[62 57 17 61 93] ans = 17, 93
[53 38 35 83 37 13 41] ans = 83, 83
[4044 3074 9524 3310 5241 3805 3589] ans = 3310, 9524
[6417 9976 1388 7859 6090] ans = 1388, 9976
[ 413 -843  531  572 -810] ans = 531, 572
[  3  27  33 -10 -49] ans = 33, 33
[5 4 3 8 2 6 1] ans = 8, 8
[ 48 250  56  69  81] ans = 56, 250
---
[6.923, -7.793, -2.283, 3.588] ==> -7.793

[[1.807, 1.959, 2.126, 0.385, 0.336, 2.237],
 [4.737, 5.017, 5.404, -2.415, -2.925, 6.266]] ==> 1.959

[6.925, 7.470, 4.497, 7.739] ==> 7.470

[[-0.458, -0.650, 3.339, 0.182, 7.372, -0.580, 1.916],
 [-1.153, -0.245, -5.146, 1.317, 1.519, -0.920, 6.103]] ==> -0.650

[2.806, 3.254, -7.275, 5.226, -2.645, -5.034, 8.432] ==> 3.254

[[-4.939, -4.698, 5.430, -4.291, 6.067],
 [-1.093, -0.955, 2.186, -0.832, 2.409],
 [2.035, 2.089, -0.439, 1.981, -0.554]] ==> -4.698
---
array([ 4.026,  7.520,  5.220,  4.416, -5.811, -0.026]) → 4.026
array([ 7.629,  0.409, -3.471,  1.738]) → 7.629
array([ 6.936,  7.591,  2.718,  3.304,  4.041, -2.985, -3.665]) → 6.936
array([ 1.959,  2.731,  6.517,  2.431, -2.643,  3.685]) → 1.959
array([-4.303,  5.547,  5.941, -6.448,  5.797]) → -4.303
array([ 2.048,  1.207, -6.016, -1.286, -0.051, -3.135]) → 2.048
---
 7.527 -4.818 -5.622  8.457 -6.106 ⇒ -6.106
 6.159  3.553 -4.811  2.835 -0.218  0.231 ⇒ 0.231
 1.288  7.345 -3.453  1.715 -3.282  1.792  3.303 ⇒ 3.303
 7.357  6.229 -4.325  1.802 -3.425 ⇒ -3.425
 0.418 -6.125 -0.951  2.759 ⇒ 2.759
 7.070 -2.026 -1.773  8.299  8.034 -1.168 ⇒ -1.168
1.753 1.052 2.665 7.960 ⇒ 7.960
---
[[0.106, 0.113, -0.185, 0.437, -0.283],
 [0.273, 1.646, -4.904, 1.265, -5.942],
 [0.387, -0.198, -0.384, -0.505, 0.646]]: -0.384

[[7.639, -4.620, 4.398, -2.388, -1.143, -3.039, -4.383],
 [-6.285, -2.862, -0.239, -2.388, -2.067, 6.620, -5.801],
 [-5.447, 0.623, -8.104, -2.388, 3.292, 4.809, -0.382]]: 3.292

[[-4.557, -0.131, 0.800, -1.634, 0.652, -0.191, -7.766],
 [2.081, 0.151, -1.012, 0.088, 4.399, -0.698, -4.544],
 [3.032, 0.449, -4.938, -0.404, 3.240, -0.225, 1.355]]: 3.240

[[2.038, 6.200, 0.428, 1.270],
 [1.126, -0.156, -8.240, 3.541],
 [2.547, 0.000, 0.000, 0.000]]: 0.000

[[1.313, -5.433, -3.215, -6.589, 1.936, -3.296],
 [0.274, -0.105, -0.522, -0.586, -0.174, 0.205],
 [4.620, -8.266, 0.691, 1.626, 1.953, 1.933]]: 1.626

[[-1.739, 0.698, 0.440, 1.655, -0.146, -0.346],
 [-0.510, -0.818, -7.604, -0.299, 1.802, -0.895],
 [-0.646, 1.048, -4.795, -0.891, 0.912, 0.066]]: -0.891
---
[[1 0 6 5 4 4 5]
 [1 3 6 6 3 1 5]
 [6 5 5 5 3 8 3]] ==> 8

[[4 4 6 4 4]
 [5 5 6 6 2]
 [6 9 6 6 7]] ==> 6

[[5 5 4 8 3 5]
 [5 5 8 5 3 5]
 [4 5 6 3 2 4]] ==> 2

[[5432 6183 6461 6446 5676]
 [3675 6997 7569 8212 3998]
 [3909 2794 2554 4150 2602]] ==> 4150

[[ 75  56 198 197]
 [178  83 129  84]
 [115  88  41  48]] ==> 41

[[3301 6098 3964 5955 5573 5966 6971]
 [7525 4892 4433 5826 5403 5292 3065]
 [5332 9073 1995 4865 5547 6800 6195]] ==> 6800

[[8318 6608 3606 7050]
 [4205 9678 4937 1497]
 [4724 8416 4858 3886]] ==> 4858

[[ 44 -27  34  42]
 [  4 -37 -23 -13]
 [ 45 -49   6 -16]] ==> 6
---
 0.1  -1.9  -1.7  -1.1
 1.6   0.3  -1.4   1.4
 0.2   0.3  -0.6  -0.3
Out: 1.6

-1.2  -1.3   0.9   0.9  -0.3   1.4 Out: -0.3

 -5.12    6.34   -0.88  -13.31  -11.57    8.43   12.03 Out: -11.57

 1.38  -0.57   1.71  -0.34  -0.26  -1.87 Out: -0.26

 0.595   1.520   1.298   1.317  -1.177   0.021  -0.451
-0.042  -0.601   0.401   2.026  -1.475   2.012   1.213
 0.653   0.950   2.065   0.192  -0.110  -0.328   1.340
Out: -1.177

 104.591   -98.336   -48.798   -45.678     6.196
 -75.101  -124.349   126.733  -142.858    64.963
 -67.693  -129.060   158.888    63.542   165.740
Out: 6.196

  6.16   11.43  -16.69  -16.26   -1.80
 11.62    7.47   19.90   -3.03    5.42
  2.58    3.34    1.58   -6.95  -12.91
Out: -1.80

 152.7    86.9  -118.7    13.0    10.5   180.1 Out: 10.5
---
-17.77	5.16	-4.11	7.31	11.50 | 11.50, 7.31

0.14	-0.13	0.02	0.05 | 0.14, 0.05

-171.976	91.121	-16.150	150.668 | 150.668, 91.121

-0.15	0.12	0.06	-0.04	-0.17 | 0.12, 0.06

9.4	-11.3	-13.9	-4.1 | 9.4, -4.1

48.81	16.21	32.82	-3.82	-112.74
212.92	-32.53	6.48	-186.65	-144.63
94.43	-7.47	-118.88	-39.58	225.39
| 225.39, 212.92

2.00	0.02	-0.46	-0.25	0.54	-1.59	0.06 | 2.00, 0.54

1.3	-1.9	-1.2	-0.1	-0.1	0.6
0.4	0.0	0.2	-0.8	-1.4	-0.3
| 1.3, 0.6

0.9	1.4	-1.2	-0.7	1.2 | 1.4, 1.2

-149.832	-180.813	-61.504	-169.250	-156.202
-92.052	-77.308	-150.095	160.349	133.845
| 160.349, 133.845
---
(22, 82, 41, 84, 72, 28) value 22
(10, 662, 147, -493, 379, -944, 546) value 10
(62, 82, 24, 53) value 62
(-27, -34, -16, 27) value -27
(24, 45, 77, 22, 26, 61) value 24
(55, 83, 50, 23, 47) value 55
(-397, 930, -917, -801) value -397
(2, 41, -28, -1, 1, 0, -2) value 2
---
array([ 11,  19,  27, -44, -16,   1,  26]) gives 26, 11

array([-328,  283, -849,  604,  -52]) gives -52, -328

array([[ 81,  69,  27, 233,  70,  29],
       [ 62,  48,  61,  17,  81,  29],
       [ 74,  62,  95,  19,  89,  96]]) gives 29, 74

array([-36,  24, -32,  37, -25,   1, -44]) gives -44, -36

array([[9277, 4695, 8373, 7537, 6934],
       [4903, 5450, 5470, 6218, 5030],
       [6951, 1727, 8105, 3390, 8309]]) gives 6934, 6951

array([-464,  180,  120, -603, -131,  677,  194]) gives 194, -464

array([[5, 7, 5, 3, 1, 7, 3],
       [3, 2, 2, 1, 3, 6, 3]]) gives 3, 3
---
((-3.158, 7.322, -2.948, -3.994, 5.692, -7.405, 3.917), (6.486, -5.882, 6.075, -2.146, -8.441, 7.536, 4.636), (-5.414, -4.737, -5.941, 7.386, 2.696, 0.813, -8.170)) Out: 0.813
((4.016, -2.654, -4.028, 3.552, -4.909, 1.802), (4.794, -3.484, -2.799, 2.641, -5.087, 2.533), (-3.892, -3.274, 5.540, 2.585, 1.737, -6.719)) Out: 1.737
((4.629, 4.309, 6.122, 5.535, 4.044, 3.864, 3.269), (4.392, 4.211, 5.267, 4.804, 3.688, 4.183, 3.963), (1.451, 0.602, 6.044, 4.509, -1.290, -0.737, 0.479)) Out: -0.737
((6.803, -1.464, 0.717, -5.774, -2.408), (-6.524, -3.954, -2.764, -1.972, -3.235), (-1.770, -1.033, -0.981, -0.495, -1.107)) Out: -0.495
((-4.341, 2.358, 5.973, -3.749, 4.095), (-0.712, 0.233, 0.923, 0.318, 0.296), (1.060, 0.432, -0.439, -0.838, -0.616)) Out: -0.838
((3.372, 2.907, 1.276, -2.476), (7.016, 1.592, -0.288, -4.067), (7.973, 1.542, 0.414, -5.863)) Out: 0.414
---
(-4.287, 0.000, -2.881, -3.430, -7.932, 7.203, 5.186) value -4.287, 5.186
((6.854, 1.671, -4.381, -0.121, -7.754), (-4.558, 0.041, 5.541, 1.796, 8.402)) value 6.854, 8.402
(7.335, 6.053, 5.489, 4.933, 6.227) value 7.335, 6.227
(-1.808, 0.182, 1.977, 0.102, 1.589, -1.043, -6.405) value -1.808, -6.405
((0.516, 4.574, -0.464, -4.492, 6.010, 6.397, -0.315), (-0.477, 4.244, 0.174, -5.115, 5.688, 5.990, 1.092)) value 0.516, 1.092
(7.172, 4.666, -6.542, -7.704, -4.579, 5.125) value 7.172, 5.125
---
Q: [ 3.246 -0.008  7.109 -4.415 -1.739 -3.185]
A: 7.109
Q: [-0.782 -7.377 -6.335 -4.440 -4.105 -4.061  1.022]
A: -6.335
Q: [ 7.081 -0.662 -4.674 -1.513]
A: -4.674
Q: [-2.635 -2.894 -0.204  0.396  4.394 -6.428]
A: -0.204
Q: [-6.081 -4.554 -4.160 -0.178  5.473 -2.800 -3.410]
A: -4.160
Q: [1.020 7.293 4.376 0.566 3.268]
A: 4.376
Q: [-6.689 -1.482 -1.048 -4.302  1.943]
A: -1.048
Q: [-4.881 -4.236  7.690 -6.480]
A: 7.690
Q: [-7.736 -7.480 -2.747 -2.055 -0.254 -5.804]
A: -2.747
